Each row below holds a small network's activations on one record, seen along a few directions.
Records have a field called Zagat. Each example row is followed by its value.
The word missing means that the record has no Zagat.
Other fields move the rows too, some of them a lot.
(in the rows, 500 means zero)
Strong random noise was added to every row along 4 fixed directions; ignore it. To show where, here is one row again and again, with new noise each time:
356  612  706  577  326  485  421  612  288  595  358  539  363  444  505  714  431  514  410  343
303  528  619  416  518  566  314  601  509  475  323  484  611  544  435  500  536  677  421  273
444  565  606  637  344  542  511  526  336  566  431  407  270  441  575  767  569  523  498  459
381  579  648  473  410  638  590  533  482  462  411  288  322  585  522  570  743  585  498  629
401  537  609  497  442  475  376  596  326  505  457  610  565  434  467  559  362  524  425  325
396  563  657  382  452  498  489  610  335  423  527  599  598  500  428  394  393  475  416  521

357  552  637  378  488  529  428  596  529  475  371  504  567  584  415  406  524  596  423  416
y13
433  490  542  313  587  604  550  527  496  310  618  462  673  561  440  267  553  525  503  667
y11
567  458  405  539  523  500  541  444  544  495  547  461  493  498  526  520  549  504  556  513
y8
616  437  416  560  482  491  552  449  341  438  688  545  489  394  549  544  420  429  569  563
y6
499  505  519  532  454  464  454  518  416  527  491  572  488  458  499  569  430  492  488  399
y3
486  519  525  427  512  487  515  535  560  482  473  499  546  558  443  387  508  517  470  535
y1
590  381  362  522  569  594  494  421  428  372  680  434  549  419  557  531  560  552  612  532
y9
429  642  680  660  287  436  549  541  364  691  364  501  196  460  553  765  467  390  443  503
y16
487  455  461  502  554  662  494  460  579  445  464  289  434  547  541  584  767  649  575  494
y10
534  528  520  574  437  511  599  459  442  522  543  446  345  469  562  602  552  429  535  627
y4
568  456  406  483  540  531  594  432  582  444  577  411  493  537  517  443  608  506  567  616
y8
535  575  573  486  436  440  633  512  417  517  589  575  442  493  510  442  419  341  474  688
missing
512  520  545  453  453  585  659  473  465  418  570  375  384  550  520  472  649  489  543  730
y6
425  556  619  425  464  503  513  586  367  435  559  566  583  490  444  419  418  450  451  547
y24
513  572  604  565  385  389  471  581  288  600  499  684  455  412  489  596  284  374  426  397
y19
603  434  421  524  513  414  465  502  337  457  669  687  641  374  494  465  271  430  509  431
y13
474  593  609  556  374  521  681  500  453  539  502  388  295  533  535  570  598  416  511  718
y12
471  539  560  480  465  450  473  550  478  536  442  575  524  515  449  479  424  486  453  442
y1
511  499  525  459  501  546  553  514  380  413  616  514  526  469  498  473  498  464  518  593
y15
641  406  332  572  562  471  530  407  425  446  711  565  574  379  555  526  416  433  592  520
y3
488  526  494  589  476  502  480  471  642  622  345  395  347  542  539  620  606  530  502  457
missing
554  450  449  414  557  566  577  480  472  341  666  437  583  498  493  373  564  513  548  644
y5
394  476  556  230  627  558  450  560  555  309  543  550  789  597  365  172  486  574  456  541
y6
327  541  632  488  471  518  314  590  385  523  374  579  568  460  460  593  417  588  425  265
y9
583  462  437  533  493  542  605  459  462  429  626  409  465  485  541  507  583  490  568  621
y14
340  570  661  411  444  604  487  579  527  475  349  374  440  608  460  504  671  638  449  486
y5
726  403  319  606  519  542  656  389  371  420  762  450  431  388  619  600  552  427  633  656
y10
460  497  541  441  528  474  410  561  447  459  510  595  646  476  448  416  388  521  452  395
y13
573  536  516  537  436  472  602  505  426  533  538  510  394  489  518  551  499  419  499  580
y19
446  543  579  455  477  627  627  483  530  443  494  327  385  580  524  505  727  544  541  690
y18
426  408  423  354  692  523  274  539  680  430  408  574  823  568  400  313  475  679  466  244
y4
513  447  442  451  569  430  416  525  468  467  577  662  716  459  440  376  321  473  479  397
y8
567  520  512  593  413  507  649  467  350  474  654  461  380  433  564  582  501  382  554  680
y14
573  489  477  556  464  495  598  459  338  446  684  518  464  405  555  535  435  390  544  639
y2
377  641  728  418  402  380  486  640  350  575  433  731  563  504  398  414  251  360  348  472
y21
571  434  400  497  561  551  525  443  562  437  559  425  506  513  528  482  601  539  567  547
y4
530  460  437  467  577  436  413  516  511  494  513  623  672  472  459  422  372  502  472  381
y21
413  562  618  555  387  553  475  547  421  542  394  406  338  497  527  669  593  572  480  435
y5
446  586  628  445  443  397  528  589  405  519  526  654  571  487  427  393  309  375  410  532
y7
379  672  759  626  250  523  616  562  294  622  394  407  147  483  558  763  558  418  453  599
y2
443  527  562  398  507  519  526  543  547  454  466  479  559  580  434  366  533  526  469  556
y12
397  572  615  500  435  623  565  504  516  507  403  316  317  569  532  607  729  570  520  587
y23
556  523  493  636  384  586  682  412  510  543  486  250  165  523  609  701  751  502  594  695
y17
538  369  352  355  676  691  548  408  636  254  651  296  636  573  506  323  763  654  624  667
y9
482  527  542  479  493  514  564  506  467  476  549  487  507  507  502  449  483  449  492  609
y22
357  615  698  384  425  573  553  590  543  489  350  390  406  639  431  446  662  567  439  582
y20
475  490  520  495  487  549  483  525  446  454  508  446  506  488  507  522  545  567  504  470
y11
539  455  442  504  516  554  510  464  489  444  551  444  482  492  527  535  589  552  557  505
y23
441  466  491  478  545  542  351  527  520  495  407  507  582  501  482  554  531  637  491  279
y10
472  545  573  440  470  503  538  544  465  494  479  521  498  543  463  453  503  493  465  535
y19
431  507  524  415  553  524  447  537  645  485  390  445  576  591  444  392  574  607  463  444
y7
422  533  600  452  470  488  428  577  414  500  463  586  552  499  442  485  425  506  449  402
y3
592  437  395  468  550  615  640  418  572  381  613  330  452  555  542  467  738  553  606  685
y23
559  384  313  600  589  601  424  397  634  479  466  328  477  486  570  649  709  682  609  369
y20
495  611  642  484  380  382  590  598  340  575  500  673  464  498  451  455  313  334  402  574
y21
508  476  468  433  561  687  664  414  618  359  572  229  414  599  546  447  840  579  610  779
y18
602  380  329  568  576  514  429  437  462  437  618  500  591  402  547  545  467  550  577  394
y2
570  551  536  566  403  366  569  533  355  565  578  637  453  416  499  525  303  348  462  532
y7
620  449  432  536  505  429  537  484  330  448  711  631  590  382  515  451  295  365  523  560
y22
742  403  293  568  530  536  760  354  488  383  806  362  433  454  594  455  605  399  661  846
y12
596  417  391  399  586  563  611  452  517  333  693  467  615  531  484  311  564  504  574  691
y20
370  539  622  331  536  425  402  603  433  458  505  729  764  512  368  276  250  446  388  437
y17
323  665  763  483  326  571  592  587  500  582  270  330  232  631  489  589  679  538  430  595
y22
516  482  487  624  437  466  414  513  368  551  495  549  462  398  536  673  412  508  507  326
y14
396  521  590  355  538  621  538  541  504  360  525  411  582  580  452  363  622  560  495  627
y24
550  495  463  427  549  448  548  487  591  489  535  552  563  547  468  340  453  430  488  599
missing
459  506  541  473  486  471  446  535  455  501  476  568  551  490  464  472  413  499  467  438
y17
252  675  856  303  359  491  476  719  344  485  355  620  541  601  352  365  407  489  322  495
y24

Here are new rows. What is Zagat for each?
500  509  524  500  470  591  638  443  454  423  598  374  392  508  549  520  627  472  567  721
y6
472  507  478  433  565  573  545  489  708  486  396  349  498  641  480  420  714  603  507  551
y21
570  404  357  601  549  463  400  449  477  522  546  554  573  400  542  586  405  527  544  344
y17
336  561  681  416  435  459  355  634  319  503  412  678  620  469  413  489  318  534  381  309
y9
533  502  505  560  438  487  527  497  421  511  528  506  431  457  527  578  488  489  515  492
y13
452  500  481  553  542  492  393  504  597  587  369  496  534  508  497  575  515  571  480  312
y21
523  420  395  555  565  604  458  433  520  425  560  372  511  455  562  586  625  606  588  465
y5
634  386  320  543  592  579  596  381  504  362  733  395  550  446  573  477  593  488  640  657
y14
566  503  536  482  427  506  633  507  256  413  700  572  469  433  519  491  420  381  523  682
y9
419  540  605  454  448  551  527  524  451  463  473  455  448  530  486  504  557  531  485  554
y6
578  496  472  463  518  470  632  474  462  431  675  541  553  483  497  364  434  377  523  703
y7
498  476  479  513  522  511  443  517  493  486  483  494  552  480  505  525  502  571  499  393
y13
636  469  394  621  490  373  536  447  432  573  627  642  493  381  555  548  296  329  523  517
missing
604  472  422  626  445  403  504  472  375  563  592  604  465  385  541  615  353  412  523  433
y8
489  415  414  424  616  611  428  487  601  386  504  386  623  544  486  441  651  675  536  420
y5
487  485  504  492  493  581  514  501  475  436  522  391  465  502  519  536  614  577  528  518
y5
538  486  482  566  451  516  502  479  407  499  536  481  420  445  546  627  529  513  538  470
y23
526  406  336  453  693  482  371  453  730  483  478  530  723  527  477  362  479  567  509  375
missing
528  482  500  407  520  513  543  514  450  399  600  538  584  511  458  372  480  483  508  586
y20
491  471  514  403  533  477  473  528  388  392  622  636  672  458  445  363  351  465  479  514
y6
445  519  495  549  534  448  371  513  642  628  325  523  507  519  494  560  476  538  450  315
missing
510  454  455  439  558  549  477  490  507  407  553  482  587  506  488  445  555  569  528  488
y23
512  541  568  474  443  435  593  514  333  469  646  626  521  443  483  428  327  326  479  661
y17
444  514  568  409  513  488  431  582  423  471  481  621  630  504  440  440  415  528  443  390
y10
428  466  517  323  599  652  545  486  617  327  530  349  595  624  455  303  706  615  536  657
y6
